Each row has a name. Each piece below is followed by the name of the row it came from, unless a question asks for something else. Each question is about the rows just above it.

j_577: [ 72 103 148 141  82 120 172 110 168 119]
j_201: [124 154 139 178 102  80 162 155 117  74]
j_839: [118  98 110 110 109 148 143 101 166 150]
j_773: [156 146 148  98 183 144  72 146  95 159]
q: [156 146 148  98 183 144  72 146  95 159]	j_773

j_643: [ 71  64  83 113 144]
j_292: [ 85 182  90 179 162]
j_716: [ 65 108  81 112 184]
j_773: [174 175 183  91 164]
[ 71 113  83 144  64] is which row reordered?	j_643
Put [179  85  90 162 182] back in order: which row is it?	j_292

j_979: [ 87 107 126 129]
j_345: [106 123 190 107]
j_463: [127  87 107 129]
The one value in j_345 and j_463:	[107]
[129  87 107 126] is which row reordered?	j_979
Shared by j_463 and j_345:	[107]
Put [129 127  87 107] back in order: which row is it?	j_463
Which value is in both j_979 and j_345?	[107]
[123 106 107 190] is which row reordered?	j_345
[129 107  87 127] is which row reordered?	j_463

j_463: [143  87  98 140  92 155 131 133 118 132]
j_773: [136 109  98 174 152 106 132 128 177 131]
j_292: [136 109 127 174 152 106 132 128 177 120]
The one value in j_463 and j_292:	[132]
Which row holds [136 109  98 174 152 106 132 128 177 131]?	j_773

j_292: [ 97 125 158  96]
j_773: [135 126 158 161]
j_643: [121  88  96  78]
Which value is in both j_643 and j_292?	[96]
The one value in j_292 and j_773:	[158]

j_345: [121 122 137 128 128 128 128 136 110 122 164 128 128 156 143 133 136 128
 112 130 113 102 118 136 127 124 123 129 134 133 128 107 128 104 142 128
 157 152 118 107 108]
j_732: [150 125 125 121 128 125 133 122 128 131 128 142 130 134 158 142 137 127
 126 126 134 128 128 116 115 128 128 117 117 128 124 113 126 100 123 112
 138 138 123 100 128]
j_773: [111 105 128 139 119 133 117 143 101 129 126 136 138 100 124 128 141 121
 108 144 128 128 157 158 145 128 107 128 128 112 137 122  91 111 147 128
 142 128 116 128 128]
j_839: [145 131 125 129 130 120 128 123 116 133 133 145 133 141 148 145 138 128
 130 131 137 128 133 110 115 128 119 118 123 137 127 114 128 128 123 108
 138 128 126 105 142]
j_979: [160 115 123 128 131 123 128 119 126 136 128 134 133 130 158 125 128 155
 130 130 142 141 133 122 121 146 121 119 128 128 113 128 114 104 118 117
 159 125 128 112 132]
j_577: [151 114 125 118 130 122 105 123 112 137 128 145 130 129 128 150 141 146
 157 134 126 140 140 128 128 152 114 128 102 128 128 116 108  89 123 109
 131 134 121 100 131]
j_643: [128 139 128 142 111 126 144 124 119 128 133 105 101 107 117 158 129 100
 128 111 108 143 128  91 128 147 128 138 112 128 128 145 116 137 128 123
 136 141 157 121 128]
j_463: [124 128 131 128 122 124 128 136 128 128  99 134 129 115 125 140 128 147
 121 146 116 168 168 144 140 177 104 102 108 114 129 132  92 112 128 125
 123 122 122 131 117]
j_716: [111 111 132 130 126 129 101 128 128 132 102 124 114 111 113 123 132 141
 121 138 107 159 157 152 144 166 110 123 115 111 132 139 100 132 135 136
 128 128 125 144 113]
q: [151 114 125 118 130 122 105 123 112 137 128 145 130 129 128 150 141 146
 157 134 126 140 140 128 128 152 114 128 102 128 128 116 108  89 123 109
 131 134 121 100 131]	j_577
q: [111 111 132 130 126 129 101 128 128 132 102 124 114 111 113 123 132 141
 121 138 107 159 157 152 144 166 110 123 115 111 132 139 100 132 135 136
 128 128 125 144 113]	j_716
[124 128 141 121 108 144 128 128 157 158 145 128 107 128 128 112 137 122
  91 111 147 128 142 128 116 128 128 111 105 128 139 119 133 117 143 101
 129 126 136 138 100] is which row reordered?	j_773

j_643: [156  75  99 122 181 180 114 176  83 132 159  74 181  73 119 103 110 152
 171 155 159 141 119  83  81 162  76 136 135  77  95  89  95 183 127 140
 114 169  85 181 103 173 106 180 143 148  98 175  79  92  76]
j_839: [136 133 129 104 122 118 115 112 109 107 104 102 101  99  99  97  99  99
 100 101 103 106 109 112 114 119 122 126 129 132 136 139 142 146 149 151
 153 155 156 158 158 158 157 157 155 153 151 149 146 142 140]
j_773: [146 101 149 122 132  99 151 142 155 142  97 112 114 158 122  99  99 106
 118 149 119  99 129 133 109 140 139 102 146 109 151 136 158 136 103 140
 153 126 101 129 112 156 115 157 105 155 107 100 153 104 158]
j_732: [122  99 109 118 119 104 132 158 142 101 158 157 129  99 136  99 136  99
 146 155 146 139 103 104 115 112 149 109 101 114 153 151 157 156 129 106
 100 153 140 158 149 103 126 133 107 142 112  97 151 155 122]
j_128: [100 127 154 177 191 195 188 169 145 119  91  72  61  63  74  95 121 149
 173 189 195 190 174 150 122  96  75  63  62  72  91 117 145 169 188 195
 192 177 155 128 101  78  65  61  69  86 111 139 165 184 194]
j_979: [ 95 114 135 155 171 181 181 175 159 141 119  98  83  76  75  83  99 119
 139 159 103 181 180 173 156 136 114 139  81  74  76  85 103 122 143 162
 176 183 180 169 152 132 110  92  79  73  77  89 106 127 148]
j_201: [177 174 165 148 131 111  94  84  79  82  93 109 127 147 163 173 177 174
 162 145 127 108  92  82  79  85  96 113 132 150 164 174 177 171 160 142
 122 104  89  81  79  86  99 117 136 154 168 175 176 169 156]
j_345: [ 74 132 141 122 181  75 173  99 119  95 148 171 181 110  76 159 119 153
 180  73 181 169  76 155 156 180 135 114  81  92 176  77  98 183  89 175
 162 136 139 114 159  85 106 103 143  79 103  83  95 127  83]
q: [136 133 129 104 122 118 115 112 109 107 104 102 101  99  99  97  99  99
 100 101 103 106 109 112 114 119 122 126 129 132 136 139 142 146 149 151
 153 155 156 158 158 158 157 157 155 153 151 149 146 142 140]	j_839
[135 155 171 181 181 175 159 141 119  98  83  76  75  83  99 119 139 159
 103 181 180 173 156 136 114 139  81  74  76  85 103 122 143 162 176 183
 180 169 152 132 110  92  79  73  77  89 106 127 148  95 114] is which row reordered?	j_979
Which row holds these entries in another order? [139  73 173  98 136 122 169 114 103 156 143  83 171 110 181 148  95 159
 180  85  81 162 183 181 106 135 132  83 127  76  74 114 119  89 181  75
 119 176 159 175  79  92  76 103 139 155  99 141  77 152 180]	j_979
Which row holds these entries in another order? [133 157 155 142 101  99 136 122 119 109 129 149 115 109 158 155 146 132
 136 122 149 104 102 106 140 157 151  97 112 146 101 103 153 129 158 126
  99 114 156 158  99 142 107 100 118  99 153 151 139 104 112]	j_839
[146 142 140 136 133 129 104 122 118 115 112 109 107 104 102 101  99  99
  97  99  99 100 101 103 106 109 112 114 119 122 126 129 132 136 139 142
 146 149 151 153 155 156 158 158 158 157 157 155 153 151 149] is which row reordered?	j_839
q: [156  75  99 122 181 180 114 176  83 132 159  74 181  73 119 103 110 152
 171 155 159 141 119  83  81 162  76 136 135  77  95  89  95 183 127 140
 114 169  85 181 103 173 106 180 143 148  98 175  79  92  76]	j_643

j_345: [ 79 108  95 110 149 148 114 102]
j_979: [ 79 111  95 110 149 115 114 102]
j_773: [ 79 111  95 110 114 148 114 102]
Put [102 110  95  79 114 111 149 115] back in order: which row is it?	j_979
Which row holds these entries in another order? [110 114  79 148 149 108 102  95]	j_345
The row with [ 79 108  95 110 149 148 114 102] is	j_345

j_201: [130 116 140 116 119 171  77 134 104 137 148 111 133 134 124 131 124 107
 124 133 131 116 134 141 129 151 137 135 138 107 101 136 116 127 135 122
 140 127 166 146 163 123 140 125 126 131 118 118 136 128]
j_463: [121 107 123 140 137 160 131 106 134 123 126 125 132 115 112 137 136 130
 136 132 116 137 111 109 144 106 169 109 135 110 163 130 132 141 114 120
 147 142  77 115 163 131 120 147 130 109 146 102 123 142]
j_732: [111 109 146 109 107 102  77 137 140 147 132 111 137 112 109 123 163 106
 144 130 130 117 132 126 130 131 147 142 110 160 121 123 120 115 122 114
 134 115 132 120 163 125 141 131 169 106 136 142 137 116]
j_773: [128 127 128 127 128 128  77 127 128 127 128 129 128 129 128 129 129 127
 128 129 129 128 128 129 127 128 127 127 128 128 129 127 129 129 134 127
 128 129 129 127 163 128 129 128 126 127 128 128 134 127]
j_716: [130 116 121 116 119 171  77 134 104 137 148 111 133 146 124 131 124 107
 124 133 131 116 134 141 129 133 137 135 138 107 124 136 116 127 135 108
 140 127 166 146 163 118 113 121 123 119 115 139 155 125]
Which row holds [130 116 121 116 119 171  77 134 104 137 148 111 133 146 124 131 124 107
 124 133 131 116 134 141 129 133 137 135 138 107 124 136 116 127 135 108
 140 127 166 146 163 118 113 121 123 119 115 139 155 125]?	j_716
Put [136 142 137 116 111 109 146 109 107 102  77 137 140 147 132 111 137 112
 109 123 163 106 144 130 130 117 132 126 130 131 147 142 110 160 121 123
 120 115 122 114 134 115 132 120 163 125 141 131 169 106] back in order: which row is it?	j_732
q: [128 127 128 127 128 128  77 127 128 127 128 129 128 129 128 129 129 127
 128 129 129 128 128 129 127 128 127 127 128 128 129 127 129 129 134 127
 128 129 129 127 163 128 129 128 126 127 128 128 134 127]	j_773
Put [114 134 115 132 120 163 125 141 131 169 106 136 142 137 116 111 109 146
 109 107 102  77 137 140 147 132 111 137 112 109 123 163 106 144 130 130
 117 132 126 130 131 147 142 110 160 121 123 120 115 122] back in order: which row is it?	j_732

j_979: [127  91 106  76 134 166 113 104 164 189]
j_577: [165 156 162 133 142 114 118 156 126 125]
j_643: [123  90 106  79 132 172 114  97 161 184]
j_716: [145 153 127 129 160 130  93 153  90 130]
j_839: [ 82 124  87 159  90  94 157 126 121 102]
j_128: [151 155 146 122 158 121  98 148  95 130]
j_345: [ 90 119  90 158  97 102 155 123  82 106]
j_732: [163 155 158 126 142 105 113 165 122 121]
j_463: [ 85 116  94 161 100 103 148 127 120 109]
j_292: [109 127 111 139 117 128 128 127 117 122]
Which value is in both j_839 and j_716?	[90]
The one value in j_345 and j_979:	[106]

